Each row has a name. Each question is about the rows just above it.

Q_575: -33   2 -38  -9 -15 -12 -36 -35 -11 -54 -24   8  -5 -42  20  21 -33 -11 -51  45 -42 -39 -53  46  25 -10 -39   0 -45 -37 -14  43 -18 -45   9  51 -23   0   2   3   4  42 -46 -32 -18 -49  25  51   8  -5  52  27  11   7  45 -35 -51  24  -6 -31
Q_429: -47  54 -25 -52  -1 -20 -12 -33 -48 -19   8  17  12  17 -27  35  51  49  46  49  11  47 -25   9  -1  28  35 -38   2  41 -53  22 -26 -38   4  20  -6 -43  38 -19  54  25  40 -24  20 -15  42  -1 -35 -45  22 -39  -3  -2  55  -4 -29   1 -23 -46
Q_603: -30  55 -26  -8 -25 -32 -16  55 -51  17 -33 -40  11 -43  -2 -10  20  26  47 -38  38   6 -52  47  39  42 -13 -37  -7 -25  29 -54  49 -30  -3   4 -20 -25 -16 -42 -46 -47   8  43  16  38 -50 -44 -53 -29  37  21   3 -37 -51 -39 -14  37  37 -42
Q_880:  11   6 -54  20  -5 -14  37  36  50   8 -36  10 -37  -7 -16   5  24 -50  19  36 -27   2  51 -17  -2   0 -49  26  29 -53   0  12  44   7  15  38  18 -30   5   6  54  46  -7 -22  23 -20  13  43  -9 -27 -40 -23  33  48 -13  28  46  -3   8 -28
Q_928: -30  42 -49 -23 -21  -8  47  10 -54 -10 -12  48  36   7  14   5  36 -19  19  23 -10  -8  36 -33  -3 -30  43 -12 -12  -3 -42  16 -31  46   4  38 -37 -35  -1 -33 -40  27  47 -24  18  -3  41  41   8  25  30  18 -37  17  13 -15  32   2 -11 -39
Q_654:  41  26 -14   0  15  43  48  12 -38 -28  45 -33 -45  -5 -30 -44  22 -20  42  43   4 -19 -31  44  29 -37  -3   2  32 -18   9  41  -9   9  15  16 -49  27 -53 -34 -50  14 -10  25  19 -42 -14  43 -30  13 -52 -37 -33  23  46  45  18  27 -54   4
Q_964:  -3  37  32 -17  21  45 -30  -8  31  44  28  30  26 -53 -20 -13 -23 -40  25 -53 -11  28 -25 -11  20 -45  11 -24 -52  18  11 -34  31  13 -15  18 -24 -43  46 -19 -30  -9 -24  -7  -7 -45   5 -15 -54 -36  22 -43  25   4 -36 -22 -15  50  20  44
Q_573: -35 -13 -15  33  12 -33 -12 -11 -36  22   8  -2   5 -11 -24  22  14  21  24  -9 -47 -29  34 -20  41 -53 -26 -19 -39   2   5 -30  39  49 -19 -19  54  20  48   3 -30 -42  50  49  41  46 -25 -32 -43 -29  34 -37  15  36 -20 -13  43 -19 -26  42
How many entries does  41  26 -14   0  15  43  48  12 -38 -28  45 -33 -45  -5 -30 -44  22 -20  42  43   4 -19 -31  44  29 -37  -3   2  32 -18   9  41  -9   9  15  16 -49  27 -53 -34 -50  14 -10  25  19 -42 -14  43 -30  13 -52 -37 -33  23  46  45  18  27 -54 have?
59
Move every entry of 20 21 by -1 step of 1.
19 20

